Each row below holds a small network's activations on one input, seen along a few directions.
Each table varies a few parts of the input and shows all the possible inputs, shuffled.
Descriptions start from the smaller parts, as in this example, which fits no table here: one of 6 places along a line, together with either a single point or one of 9 places along a line or (one of 2 separate values, together with one of 8 places around a ring).
Shared parts are said once, and a part with two or three values counts as separate values.

Other details of the inputs shift rows strongly along two fixed directions, in all tables alike. That doesn't count.

Rows:
x1: [ -8   5  -1 -15   5 -10   0   0 -12  -8 -14  -1  10   8   6]
x2: [  0   9 -12  -7  -6 -17  -6   8  10   7  -3  -8   2   9   4]
x3: [-10  12 -12  -1  -4  -7   0   1  -1  17   2   4   7   4 -11]
x4: [  9   5   3  -7  -2 -13   6  18  14   1  -2  11   6  13   4]
x5: [  0  11  -9  -3  -2  -9  -1  11   5  -2  -2 -11   2  14   5]
x6: [  5  10 -11   5   5  -6   2  -2  -1  -4  -7  -4  12  13  -7]
x7: [-59  -8 -23 -43 -22  80 -20 -25  95 -61 -35  20 -66 -42 -56]
x8: [ 16 -24  22  16   0  20   1 -19 -12  12  33 -20 -20 -37   0]
x9: [  1  11  -6  -1   5 -12   3   2   2  -7 -11 -10   6  12   6]
x10: [  1   7  -2 -11   5 -14   4  -6   0  -9 -11  -5  11  15   7]
x11: [  2  11 -15   3   1  -4   2   6   2   2   3  -6   8  14  -6]
x12: [  8  10 -11  13   8  -4  -1   3   4  -5   1  14   6  17   3]
x13: [ -1   0  -2   0   1  -2  11   8   2  16  -1  21   6  15 -10]
x14: [ 16 -29  31   2   4  15  -2 -25 -26   6  18 -14  -7 -38  13]
x15: [ -2  11  -4  -7   2  -1   3 -11 -14   2  -8   8  15  10 -10]
x16: [  4  13  -6   6   4 -11   2   8   7 -10  -3   7   3  13  15]
x17: [ 15 -30  26  24   0  16  -2 -13 -18   7  22  -4 -17 -31  20]
x18: [-1  9 -9 13  5  2  1  0 -6  5 -3 18  3 16 -1]
x19: [10  2 -3 -2  5 -7  7 12 12  6  3 17  9 16 -6]
x20: [  8 -27  27  13  -3  20  -5 -11 -16  10  28 -23 -17 -38   8]
x21: [-12   8  -5  -4  -3  -8  -5  16  -6  -2  -5  -8   2   9   2]
x22: [ -3  -1   5  -7  -8 -11   5  22   3   0  -7  13   5  10   2]
x23: [-11  11  -3  -1   3   2  -2   4 -13   3 -13   1  12   4  -1]
x24: [  5   7  -6  -5   5  -8   3 -11  -3  -6  -6   1  17  16  -6]
x25: [ 10 -30  24   5  -7   1 -12  -8  -7   8  25 -24 -23 -39  11]
x26: [ 25 -29  14  12  -2   6  -3 -20   2  12  33 -22 -18 -37   4]
x27: [ -3  15  -7   4   3   1   2  -3 -11   5  -9   3  11   7 -11]
x28: [ -6   8  -4   5  -1  -8   0  13  -5 -10  -8  10   2   9  13]
x29: [-8 -4  3 -2 -7 -2  7 15 -1 12 -7 18  9 12 -2]
x30: [ -9   8  -3  -4   5  -9  -1   8 -10  -6 -15  -6   5   6   4]
Description of these inputs: one of 5 places around a ring, together with either one of 2 separate values or one of 4 places along a line.
Question: The inputs of x24 and x10 match in every part but the place on the ring of 5. If x19 is changed in the same way as x24 into x10, which row does it become?
Answer: x4
Question: Change only the place on the ring of 5 in x20. List by row number the other rows that result.
Answer: x5, x8, x11, x21
Question: Change only the place on the line of 4 in x27. List by row number the other rows that result.
Answer: x3, x8, x15

Rows:
x31: [16 -4  1 20  6  4  5 -3  3  1 11  7 -4  1  8]
x32: [ -4  -1   7  10  -1   6  -4  -5 -26  17   9 -13   3 -13  -1]
x33: [ 14  -6   0   4   2 -10  -2  -7   1   7  13 -20   0  -3   3]
x34: [  1  -4   7   2  -5 -10  -5   5  -7  11  12 -13  -2 -12  11]
x35: [  6  -5   8   2   7   2   1 -17 -20  -1   2  -3   5  -5   7]
x36: [  4   0   3  11   8   6  -1 -16 -22   3   8 -17   4 -10  -2]
x37: [-17 -22  -6 -26 -11  63 -15 -35  75 -64 -13  -5 -65 -51 -31]
x38: [  2  -7  12   3  -1  -8  -5   9 -10   4   6  -9  -3 -10  17]
x39: [ -7  28 -25 -12   2  -5   6  13  21  -7 -19  25  19  39 -17]
x40: [-26  21 -16 -19  -5 -12   2  28  13 -11 -32  17  13  32  -3]
x41: [-21  26 -28   2  -3  -4   1  26  16  -1 -19  33   7  36 -12]
x42: [-16  31 -26 -15   2 -14  -2  16  12 -22 -32   9  13  33  -1]
x43: [ 10 -11  10   5  -4   0   4   7  -3  16  18   8   1  -4  -2]
x44: [  4  -7   3   1  -5  -9  -2   4  -2  19  15 -15  -3  -7   3]
x45: [ 16  -8  11   4   7  -2   7 -15  -9   7   7   0   5  -6   0]
x46: [ -3 -10  13   3  -1   3  -3  -7 -24  11   4   0   5 -10   6]
x47: [15 -9 13  1  4 -8  6  0 -6 -9  2 -9 -2 -1 16]
x48: [  7 -13  13   4  -1  -2   4  -3 -13  19   8   4   4 -10  -2]
Question: What do these inputs look like to the network?
Answer: one of 2 separate values, together with either one of 4 places along a line or one of 5 places along a line
Question: The inputs of x31 and x41 match in every part but the choice among 2 separate values. If x42 is changed in the same way as x31 into x41, which row does it become?
Answer: x38
Question: Change only the choice among 2 separate values in x32. List by row number the other rows that result.
Answer: x36
Question: Change only the choice among 2 separate values in x39. List by row number the other rows that result.
Answer: x43
